These are the activations of a small neural network, seen along a few directions. Each row is one input.
Each table varies a few parts of the input and shows all the possible inputs, shuffled.
Descriptions start from the smaller parts, as in this example, which fits no table here: ring(8) and (point or ring(9) or (values(2) and line(6))).
Shared parts are said once, and a part with two or three values counts as separate values.
In the rows, zero is written as 128.

Other details of the inputs shift rows strongly along two fixed directions, in all tables alike. That doesn't count.

Rows:
x1: [139 111  69 148 136 153 143 109 107  87 142 145  85 108 132]
x2: [150 117 101 132 142 158 112 129 106 137 121 107 108 123 126]
x3: [159 118  85 147 152 169 112 126  99 116 142 114  68 118 127]
x4: [133 117 129 161 116 113  75 130 117 115  95 111 186 187 123]
x5: [ 75 139 184 108 103  87 139 151 171 145 117 152 183 154 141]
x6: [162 133  81 118 152 165 150  78  98  82 170 113  55  52 127]
x7: [127 159 184  71 135  89 148 136 161 175 156 123 102 109 117]
x8: [128 146 180  69 138  83 156 138 164 164 154 122 102 114 124]
x9: [ 81 150 188 102  96  93 135 137 170 170  98 155 190 148 132]
x10: [106 153 186  56 124  80 173 112 170 133 154 135 106  79 128]
x11: [101 149 171  86 117  81 149 101 150 120 132 129 132 113 137]
x12: [109 111 152 184 102 112  61 174 140 147  68 151 230 236 127]
x13: [143 128  93 152 136 145 134 110 112 102 139 149 143 133 120]
x14: [154 131 139  78 150 113 151 119 147 127 166 102  60  68 110]
x15: [126 135 168  99 124  75 130 145 150 153 129 126 141 155 136]
x16: [ 94 156 189  82 105 104 160 136 156 169 109 145 146 119 142]
x17: [124 146 129 100 137 149 175 124 128 122 165 126  71  63 134]
x18: [106 123 166 183  93 126  62 185 131 157  72 132 243 225 136]
x19: [117  70 159 109 151 121 165 137 131 156 127  80  93  78 133]
x20: [135 120 128  89 144 108 154 133 144 135 156 122  47  91 130]
x21: [122 105  75 187 118 151 108 132 104  84 113 142 174 160 137]
x22: [114 140 171  83 124 107 137 146 162 180 127 123 120 113 116]
x23: [ 88 133 138 144 108 110 121 131 137 117 108 139 179 166 143]
x24: [102 131 126 137 117 117 129 115 131 114 113 148 136 154 140]
x25: [139  93  84 216 122 163  62 163 107 110  95 129 209 203 114]
x26: [155 114  80 150 152 173 112 132  99 111 149 101  86 109 126]
x27: [122 145 133  86 140 132 170 104 132 123 162 135  47  75 142]
x28: [ 95 129 149 173  87 124  81 138 130 141  54 153 252 217 152]
x29: [140 138 125 141 118 147 125 113 111 105 127 131 141 115 128]
x30: [116 168 187  71 123  97 177 122 152 155 152 143 106  98 142]
x31: [135 135 116 145 123 142 119 105 120 105 134 138 147 112 113]
x32: [122 126 154 157 104 133  83 165 127 167  70 128 206 193 129]
x33: [107 139 173  59 132  84 156 133 162 169 129 109  94 111 130]
x34: [203 103  29 182 161 205  91  97  62  72 151  90  77  99 110]
x35: [113 147 155  87 123  83 167 116 146 130 144 148 122 118 143]
x36: [133 153 174  83 137  96 135 131 142 162 144 114 106 127 139]
x37: [124 117  84 198 116 171  89 128  96  95 104 137 186 172 143]
x38: [125 160 201  85 123  89 137 152 151 178 131 124 132 141 133]
x39: [103 123 166 102 118  86 128 163 159 150 129 119 139 143 137]
x40: [125 110  71 191 115 158 100 112  97  99  83 141 189 176 129]
x41: [160 109 103 135 135 127 111 124 114 102 136 104 115 120 118]
x42: [105 153 171  98 116 117 158 132 146 145 132 150 104 111 142]
x43: [178  96  42 157 160 189 121 122  94 108 137 110  83 100 101]
x44: [109 119 121 153 109 132 118 132 131 129  90 155 196 165 127]
x45: [152 115  78 148 153 152 118 122 105 107 138 114  69 123 118]
x46: [110 166 178  73 126  92 172 114 161 154 158 149 111  95 129]
x47: [125 124 125 126 115 110 130 110 127  97 128 138 146 124 135]
x48: [128 127  89 150 133 164 138 119 118 107 152 135 116  96 117]
x49: [132 110  70 237 110 182  66 130  93  96  84 165 213 202 118]
x50: [102 152 192  61 132  91 157 152 177 175 162 115  88  83 121]
x51: [182 124  83 121 158 165 133 104 109 108 176  98  48  53  96]
x52: [195 103  27 194 160 219 105 123  65  92 143 113  59 104 107]
x53: [120 130 116  73 134 117 186 106 141 124 151 132  69  65 135]
x54: [ 84  84 185 104 128 101 183 125 147 150 113 110 129  81 149]
x55: [171 106  51 190 149 193  92 129  90 107 136 128  96 127 100]
x56: [126 127 173 177  90 116  53 165 125 146  66 127 247 222 129]
x57: [ 96 124 185  92 105  72 123 161 165 174  94 130 171 167 138]
x58: [107 121 126 164 111 129 110 137 133 116 100 164 179 177 130]
x59: [202 111  12 174 177 190 119  91  62  77 163  98  52 102 104]
x60: [106 160 163  79 129  83 168 104 147 134 145 139 112 116 139]
x61: [158 134  77 148 146 167 136  93  89  95 150 132 102 112 135]
x62: [133 117  99 130 145 137 126 131 120 116 147 101  92 117 123]
Description of these inputs: values(2) and (point or (values(5) and ring(6))).
Changing only the values(2) part turns x14 into x10. The same change can be made to x41. Which row results? -> x47
Changing only the values(2) part turns x52 into x42. The same change can be made to x22. Which row results? -> x9
Which other rows does x8 become when the values(5) part takes its other values? List them by row number. -> x12, x14, x25, x43
Which other rows does x26 become when the values(2) part takes its other values? List them by row number. -> x37
Which other rows does x49 become when the values(5) part takes its other values? List them by row number. -> x9, x31, x46, x48
Start at x35 and move only the ring(6) part, one step at a time. The first step leads to x13. Which rows follow, in order? -> x46, x30, x61, x60

Rows:
x63: [152 136  79 102 158 142 173  91 120 101 179 133  32  65 116]
x64: [ 96 145 233  55 112  63 152 151 185 191 128 123 143 117 133]
x65: [148 125 115 159 127 160  98 138 106 134 112 127 135 149 122]
x66: [106 143 139 121 111 111 128 134 151 125 128 152 144 142 131]
x67: [127 130 100 157 122 158 121 116 110 116 111 139 160 134 127]
x68: [140 125 115 159 133 151 104 151 114 135 128 126 138 152 123]
x69: [131 120 108 161 122 139 120 113 108  95 119 132 162 133 124]
x70: [119 141 137 118 115 102 133 118 130 120 123 140 146 149 142]
x71: [123  82 108 158 133 139 117 149 118 133 105 108 131 138 132]
x72: [148 141 127  71 160 113 164 119 143 140 175 114  31  73 114]
x73: [153 122 108 145 133 130 101 133 111 119 117 116 139 160 128]
x74: [142 123 113 150 127 154 105 135 113 140 113 116 148 141 117]
x75: [130 129 153 120 128 107 107 130 135 134 123 109 140 145 133]
x76: [150 133  90 100 155 143 166  81 110  90 179 114  42  51 128]
x77: [105  87 102 155 126 143 137 130 119 111 104 130 142 134 139]
x78: [115 128 145 125 117 121 139 123 136 130 120 144 163 123 132]
x79: [140 123 106 148 130 140  96 148 126 124 127 127 132 149 115]
x80: [146 114 121 153 130 136 106 131 115 117 121 108 148 136 115]
x81: [ 79 164 207  78 109  79 161 145 176 166 135 152 141 133 148]
x82: [110 148 154 124 112 127 133 125 135 137 115 151 143 136 140]
Changing only one part turns x75 into x76. The same change can be made to x80. Which row results? -> x69
Describe the family of inputs behind these rows. -> values(2) and (point or ring(9))
Which other rows does x78 become when the values(2) part takes its other values? List them by row number. -> x64

Rows:
x83: [117 116 196 123 113 110 106 160 134 188  73 111 192 181 150]
x84: [127 107 182 126 114  85 104 157 127 169  81 105 175 185 145]
x85: [122 133 199  57 121 102 161 158 166 190 118 111 102  88 122]
x86: [178  95  69 104 158 160 141 120 111 131 147  91  46  59 106]
x87: [ 88 145 161  62 116  76 177 139 182 144 159 146 119  95 136]
x88: [ 92 163 212  64 127  95 148 133 172 162 161 109  85  74 128]
x89: [ 87 147 160 111  90  86 107 123 160 127  96 162 174 169 146]
x90: [156 117  83 103 140 138 159  95 120  99 160 114  97  57 115]
x91: [166 109  68 197 122 197  65 159  90 108 101 118 140 162 112]
x92: [153 136  65 125 150 136 133  92 105  69 162 104  90 105 124]
x93: [ 93 121 178  71 127  73 158 152 193 160 158 135 100  95 118]
x94: [153  96  54 131 170 153 137 136 109 123 145  99  57 114 114]
x95: [ 93 184 185  56 120 106 170 116 157 143 168 119  95  67 144]
x96: [142 141  92 136 141 169 142  87  97  91 144 139  72  99 150]
x97: [109 137 191  76 126 118 148 147 150 201 112  98 116  97 130]
x98: [144 112  31 215 128 166  68  94  77  57  87 142 173 199 127]
x99: [ 60 142 164 151  93 124 130 142 149 159  82 176 200 178 147]
x100: [174  71  78 223 137 156  75 119  72  86 102 106 177 169 114]
x101: [152 106  78 139 147 184 145 161 118 136 144 125  60  90 109]
x102: [ 89 127 134 143 112  85 119 143 147 123 105 144 214 198 137]
x103: [148 120  87 134 131 173 160  92 106 100 126 148  94  71 116]
x104: [133 117  54 120 159 144 178  88 119  94 156 139  45  87 123]
x105: [ 85 145 170 118  97 105 149 161 165 142 122 165 186 145 132]
x106: [160 115  69 121 154 135 155  85 103  89 149  99 106  87 115]
x107: [111 101 174 129 105  84  92 143 158 148  95 124 209 159 113]
x108: [158 121  58 225 122 194  69 116  62  64 112 129 198 184 144]
x109: [161 121  81  99 163 139 126 120 115 116 155  80  32  98 119]
x110: [172 118  94 112 159 144 128 126  95 111 163  85  20  91 135]
x111: [166 208 194  65 139  84 119 133 165 176 189 147  95 132  90]
x112: [163 128 105 126 154 170 121 133 101 131 145  93  57 104 141]
x113: [161 123  89 130 135 168 158 107 105  95 148 124 115  62 112]
x114: [151 114  96 129 142 136 106 120 130  95 161 109  81  91 107]
x115: [109 132 194  84 132 111 157 123 155 171 140 103 114  68 116]
x116: [ 75 123 142 138  93 100 120 141 159 138  89 181 193 182 141]
x117: [ 99 155 176  59 137  99 205 127 160 148 175 135  86  74 155]
x118: [ 95 125 155 118 109  80 128 105 144 134  77 142 191 176 137]
x119: [194 186  67 188 130 174  68 103  87 111 126 185 162 202 100]
x120: [ 96 134 190 108 117  56  95 140 169 136 114 113 170 178 128]
x121: [133 115  84 151 149 189 133 152 109 153 133 114  85 106 120]
x122: [ 92 120 143 157 105  99 130 133 129 125  94 169 173 194 155]
x123: [129 150  81 142 134 185 137  88  98  98 141 138  76  85 132]
x124: [214 184  90 125 153 163  89 134 103 156 163 131  79 152  89]
x125: [102 161 188  77 121 119 128 155 154 184 128 103  95 111 139]
x126: [152  91  68 216 121 158  93  96  66  80  77 143 186 183 138]
x127: [ 92 122 181 129 111 105 130 173 173 155 120 153 167 141 115]
x128: [ 81 129 141 161  90 134 126 150 145 131  85 192 195 178 134]
x129: [ 82 161 168  75 124 113 192 132 162 159 163 137 107  75 139]
x130: [ 95 119 182 136 114 114 111 184 147 188  87 134 181 197 154]
x131: [102 175 192  57 105  92 163 133 168 129 158 138 112  85 136]
x132: [147 108  57 234 113 164  62 106  64  60  83 149 181 211 145]
x133: [109 122 180  77 135  78 161 165 156 176 137 114  76 127 149]
x134: [212 207  81 109 158 156 129  95 103 114 207 147  70 102  92]
x135: [145 132  92 136 140 174 155  96  98 114 146 110 120  64 121]
x136: [120 144 151 135 109  90 109 127 120 100 125 125 171 169 154]
x137: [174  95  57 205 133 162 106 103  63  70 114 115 175 152 130]
x138: [114 133 177 130 108 109 128 124 126 141 101 130 217 158 153]
x139: [152  97  63 224 123 195  94  97  65  91  75 148 194 175 140]
x140: [114 151 206  61 141  91 156 127 162 146 170 107  65  77 142]
x141: [ 99 123 168  58 126  85 156 170 184 186 138 125  86 110 131]
x142: [ 84 128 174 136 120 120 131 158 159 166 126 135 158 133 121]
x143: [133 131  93 132 138 178 163  80 100 120 128 132  92  66 124]
x144: [112 103 170 135 121  74  96 133 149 142  90 111 209 182 116]
x145: [103 116 139 141  93 106 107 115 140 130  72 159 211 171 134]
x146: [ 95 159 167 112  93 115 130 127 152 124 107 167 144 139 138]
x147: [131 124  83 127 154 172 184  98 108 109 158 151  50  77 144]
x148: [158 116 115 138 150 124 117 116 107  89 165  99  67 103 125]
x149: [167 118  74 102 151 155 121 130 120 118 159  94  30  77 116]
x150: [154 137  69 105 140 144 142  97 117  76 181 115  66  62 122]
x151: [143  94  73 143 166 136 140 121 125 102 162 109  78 105 103]
x152: [123 104 152 119 124  93  98 147 134 162  77  98 179 184 125]
x153: [119 124 210  77 137  92 160 124 156 165 138 106 117  87 134]
x154: [ 96 108 184 149 115  73 112 165 153 145 112 137 182 190 137]
x155: [ 98 124 150 157 105  90 122 150 131 122 109 149 208 197 153]
x156: [119 110 178 157 101 114  96 155 147 146  85 136 219 162 109]
x157: [145  78  68 248 137 190  71 146  82  98 103 136 196 193 122]
x158: [155 124 108 136 140 161 121 128 123  94 163 118  75  78 102]
Changing only one part turns x119 into x111. The same change can be made to x96. Which row results? -> x140
Changing only one part turns x158 into x131. The same change can be made to x156. Which row results? -> x113
Describe the family of inputs behind these rows. -> line(4) and (point or (values(3) and ring(6)))
Which other rows does x145 become when the ring(6) part takes its other values? List them by row number. -> x103, x118, x126, x139, x143
Which other rows does x150 become when the values(3) part takes its other values? List them by row number. -> x87, x90
Which other rows does x95 become when the values(3) part takes its other values? List them by row number. -> x129, x135
